Each row below holds a small network's activations on one input, seen along a few directions.
Each table varies a few parts of the input and shows all the possible inputs, shuffled.
Descriptions start from the smaller parts, as in this example, which fits no table here: one of 5 places around a ring, together with either a single point or one of 11 places around a ring or (one of 2 separate values, together with one of 6 places along a line).
Shared parts are said once, and a part with two or three values counts as separate values.
(in the rows, 128 means zero)

Other details of the inputs vary at random and push rows far along three fixed directions, the same in every table; ignore that.

Rows:
r1: [118  73 136 179 141  93 142  90  90 167 130 128]
r2: [150 173 145 150 146 159 136 154 108  52 109 112]
r3: [129 146 154 111 109 172 167 122 133 136 109 175]
r4: [122 127 132 153 139 108 178 102 111  97  98 189]
r5: [116 125 135 116  85 154 156 168 125 121 122 188]
r6: [128  49 160 159 129 107 152 107  98 147 144 112]
r7: [120 207 125 120 149 184 127 142 123 100 101 114]
r8: [139 157  94 156 202 112 127 123  92 151 135  81]
r9: [ 99 165  86 105 142 128 131 181 110  63 114 123]
r10: [ 89  76 103 144 115  97 127 133  95 191 142 137]
r11: [145 195 115 125 105 146  56 103 233  94 111  97]
r12: [134  85 158  97 154 130 103 100  86 182 180 159]
r13: [109  77  86 143 139 103 144 145 100 189 143 156]
r14: [126 196 129 108 136 170 122 181 121  96 105 118]
r15: [127 125 171 107  90 134 174 106 117 105 121 150]
r16: [168  97 100 170 151  77  56  98 199 102 147  55]
r17: [116 188 143  69 153 137  78 158  90  74 144 144]
r18: [119 127 141 110 133 118 190 102 124 105 114 171]
r19: [152  78 162 186 145 150 144 125 108 176 136 140]
r20: [133 109 112  95  74  79 102  94 233 114 118 162]
r21: [101 100 116 138 129  96 130 114  97 210 127 136]
r22: [122  68 112 115 146 108 154 134 106 188 142 135]
r23: [ 97 125 153  88 110 130 104 146  98 112 153 217]
r24: [ 99 144 144 123 113 105 171  84 116 117 106 164]
r25: [ 97 113 149  83  87 118 164 133 121 114 115 154]
r26: [131 108 174 138  90 131 165 111 110  84 110 158]
r27: [ 99 176 117  90 135 132 134 123 108  68 106  88]
r28: [ 86 139 126 102  98 104 156 116 114 131  99 172]
r29: [103  80 144 152  94 147 113 157 108 202 147 131]
r30: [110 118 167 104 103 119 180 102 121 100 122 146]
r31: [130 134 130 124 132 146  95 168  95 153 145  52]
r32: [147 175 115  86 141 160 149 150 109  67 118 103]
r33: [114 124 124  91 126 129 184 105 124 113 110 171]
r34: [142 111  89 126 150 140 112 196  91 131 158  78]
r35: [180 134 124 159 134 124  47 109 216 146 156  51]
r36: [127 193 108 162 176 117 137 129 100  63  90 131]
r37: [100  51 125 124 103 111 136 150 104 170 156 122]
r38: [ 73 143 114 130  92 107 141 131 111 134 102 187]
r39: [107 192 160 171 133 164 107 133 112  71  92 104]
r40: [119 194  88 101 164 131 147 128 107  80 103 116]
r41: [116 136 166 102  79 158 160 110 121 126 114 152]
r42: [155 120 102 109 161 138 120 179  94 140 149  68]
r43: [109  88 117 129 133 107 146  87  97 195 137 120]
r44: [171 109 158 156  67 112  99  84 230  92 120 162]
r45: [108 152 129 144 143 157  81 159 103 173 130  62]
r46: [123  99 136 145 135 153 131 142 117 219 134 144]
r47: [ 94 143 134 136  97 165 142 159 131 141 108 196]
r48: [ 73 112 126 107  83 113 150 140 116 109 113 170]
r49: [104 103 120  99 102 126 172 162 123 104 125 181]
r50: [108 146 170 111  84 167 151 110 129 136 106 158]
r51: [122 141 168 171 124 160 158 116 127 117  96 187]
r52: [129 133 105 150 152 162  94 198 103 154 148  85]
r53: [147 122 153 146 196 126  65 132  67 109 173 101]
r54: [121 100  99 137 154 102 145 126 101 211 130 153]
r55: [116  90 157 136 104 145 121 139 111 211 139 121]
r56: [102 111 140 103  64 135 150 155 114 109 122 167]
r57: [122 166 110  80 145 133 145 174 115  67 116 107]
r58: [122  86  99 127 150 101 151 128 101 200 136 146]
r59: [127 162 120 140 168 124 146 138 105  40 102 113]
r60: [105 210 157 140 132 167 117 127 120  92 103  96]
r61: [137 130 154 185 154 153  93 143  94 131 133  57]
r62: [186 131  66 151 179  79  77  97 207 135 154  76]
r63: [152  83 139 126 131 155 155 122 109 193 150 127]
r64: [151 108 158 137 116 137 181 123 113  85 113 175]
r65: [166 144 137 145 104 132 111  82 249 132 119 180]
r66: [122 140 113 188 178 103 102 117  80 131 122  71]
r67: [ 98 207 105 112 143 126 125 114 103  91  94 106]
r68: [120  63 140 109 121 121 155 104 106 175 150 105]
r69: [129 135 148 100  95 152 165 151 127 130 114 178]
r70: [139 131  70 133  96  81 101 115 230 128 117 207]
r71: [175  88  74 144 142  82  99  68 215 201 145 147]
r72: [140  63 124 108 146 127 170 115 111 174 152 122]
r73: [135 120 119 110 136 132 104 167  89 140 147  51]
r74: [188 126 139 125  92 121 125  91 242 113 134 171]
r75: [185 187 119 133 132 138  82 121 237  78 125 111]
r76: [168 126 155 126  67 115 109  80 237 112 131 154]
r77: [129 192 160  90 169 137  94 126  91  61 150 136]
r78: [127 175 131  86 116 154 134 138 105  67 116  85]
r79: [145 114 130 116  89  80 118  62 235 100 124 156]
r80: [199  88  93 161 169  90  77 120 207  96 158  66]
r81: [168 125 120 130 176 140 135 147  94 127 156  61]
r82: [141 129  89 165 113 126  16 149 216 158 150  72]
r83: [119 157 110 157 178 106 111 111  88 151 132  63]
r84: [145  66 140 128 154 117 176 113 110 167 157 122]
r85: [117 124 117 141 122 148  86 186  93 143 153  62]
Each input here is: one of 5 places along a line, together with either a single point or (one of 2 separate values, together with one of 8 places along a line).
The inputs of r42 and r81 match in every part but the place on the line of 5. If r54 is changed in the same way as r42 into r81, which row does it become?
Answer: r8
The inputs of r84 and r72 match in every part but the place on the line of 5. If r62 is changed in the same way as r84 into r72, which row does it become?
Answer: r40
The inputs of r83 and r38 match in every part but the place on the line of 5. If r65 is changed in the same way as r83 into r38, which row does it become?
Answer: r47
Which other rows does r44 become when the choice among 2 separate values takes its other values? List them by row number.
Answer: r2
A walk changes only the place on the line of 5. It starts at r39 and steps to r60. List the rest of the walk in order.
Answer: r11, r45, r82
Which other rows does r66 become when the choice among 2 separate values takes its other values? List them by row number.
Answer: r36

Rows:
r86: [141  65  98 137 109 106 114 135 165 203 146 161]
r87: [ 78 183 117  99 146 141 170 160  45 109  96 120]
r88: [109 136 134 173 191 146 140 149  26 147 127  74]
r89: [171 119 113 161 176 119  83 128 139 111 150  52]
r90: [ 98  72 131 138 135 118 162 118  66 226 149 135]
r91: [153  56 117 126 119  94 120 102 159 195 169 119]
r92: [ 92  98 172 111 114 139 211 105  47 136 115 191]
r93: [140 194 115 143 124 130  97 112 183  66 101 103]
r94: [154 137 108 183 178 125  84 129 141 132 135  53]
r95: [168 126 125 163 163 126 100 126 151 103 141  64]
r96: [166  82 139 136  93 102 119  70 204 137 138 157]
r97: [133 186  98 119 116 132  73 157 178  70 115 129]
r98: [123 116 138  89  83 108 192  90 158  94 100 220]
r99: [163 155 119 130 127 126  77 125 186  93 136  55]
r100: [150  70 124 169 126 103 107  81 157 201 147 125]
r101: [136 189  82 109 130 103 111 120 184  62  97 131]
r102: [132  36 118 119 134 114 140 131 112 217 165 118]
r103: [148  98 126 144  93 103  97  84 201 175 134 144]
r104: [ 89 134 146 112  86 118 198  90 122 119  96 233]
r105: [120 112 165 103  66 135 148 104 170 113 115 192]
r106: [ 95 139 129 139 168 148 111 167  49 163 138  66]
r107: [106  65 146 161 149 119 173 105  66 199 132 171]
r108: [111 117 122 126 165 156 138 194  27 145 158  75]
r109: [113 180 151 106 107 168 135 170  99  54 107 134]
r110: [185 175 106 134 189 172  95 139 157 162 143  98]
r111: [124 122 177 118  67 132 186  79 162  94  98 207]
r112: [112 200 130 122 103 156 107 163 137  62  95 142]
r113: [155 148 111 116 133 121  62 142 183  93 147  71]
r114: [105  53 178 142 120 158 173 131  55 213 149 121]
r115: [115  67 132 140 124 111 133 100 110 220 146 143]
r116: [143  75 132 163 113 114 105  94 169 213 147 111]
r117: [ 87 202 147 119 110 168 137 151 111  76  88 125]
r118: [207 154 111 125 197 171  93 144 156 153 163  71]
r119: [137 194 117 136 136 110 101 117 183  48  98 142]
r120: [136 192  96 129 138 106 113 123 184  47 105 145]
r121: [ 85 172 153  89 129 154 173 145  47  79 107 129]
r122: [159  43 105 127 116 107 117 140 156 196 166 136]
r123: [ 87  78 166 140 122 127 173 112  50 222 133 157]
r124: [169 141 100 137 166 107  81 123 172  72 140  84]
r125: [154 102 152 129  95  95 143  81 202 100 121 203]
r126: [ 92 140 148 111 143 171 158 186  17 111 128 118]
r127: [148 120 101 121 157 126  67 147 142 128 162  51]
r128: [110  55 127 145 135 124 122 122  99 232 157 127]
r129: [125 114 105 105  84 104 125 110 206 142 116 189]
r130: [ 75 173 148  82 124 161 184 169  45  76 110 137]
r131: [158 158 120 116 120 121  80 120 182  84 131  80]
r132: [135 140 104 148 152 135  60 145 140 148 145  52]
r133: [149 163  98 141 132 123  51 160 177 108 136  92]
r134: [ 97 190 139  90 125 141 187 136  78  39  98 152]
r135: [106 127 121 103 163 136 163 162  32 141 134  78]
r136: [129 144  86 129 148 119  78 148 152 138 146  79]
r137: [107 138 112 148 185 135 125 139  40 150 134  70]
r138: [154  58 139 134 120  99 109  99 155 196 163 113]
r139: [113 138 154 121  78 108 162  79 170 112  93 225]
r140: [112 187 149 105 131 137 153 130  93  46 103 128]
r141: [104 192 108 118 153 126 162 145  99  58  86 149]
r142: [158  93 117 117 110  89 153  95 197 107 120 191]
r143: [161 122 110 137 149 128  63 169 140 127 162  59]
r144: [101 139 162 135 143 185 157 190  20 124 128  84]
r145: [132 114 146 111  92 104 183  92 172  85 111 226]
r146: [ 83 126 147 113  80 142 183 143  98 137 108 227]
r147: [136 120 146 141  57 133 120 115 213 132 110 202]
The inputs of r89 and r88 match in every part but one. If r121 is changed in the same way as r89 into r88, which row does it become?
Answer: r115
The inputs of r98 and r101 match in every part but one. If r143 is changed in the same way as r98 into r101, which row does it become?
Answer: r133
What do these inputs look like to the network?
Answer: one of 2 separate values, together with either a single point or (one of 5 places along a line, together with one of 6 places along a line)
A walk changes only the place on the line of 6. It starts at r141 and steps to r120. List the rest of the walk in order.
Answer: r107, r119, r88, r94
A walk changes only the place on the line of 5. It starts at r88 and steps to r100. List the rest of the walk in order.
Answer: r103, r132, r112
Which other rows does r138 become when the place on the line of 5 takes its other values? List them by row number.
Answer: r113, r125, r140, r143
Which other rows does r118 become when the choice among 2 separate values takes its other values? List them by row number.
Answer: r110
Which other rows does r136 become when the place on the line of 6 takes its other values? List them by row number.
Answer: r106, r117, r128, r129, r132
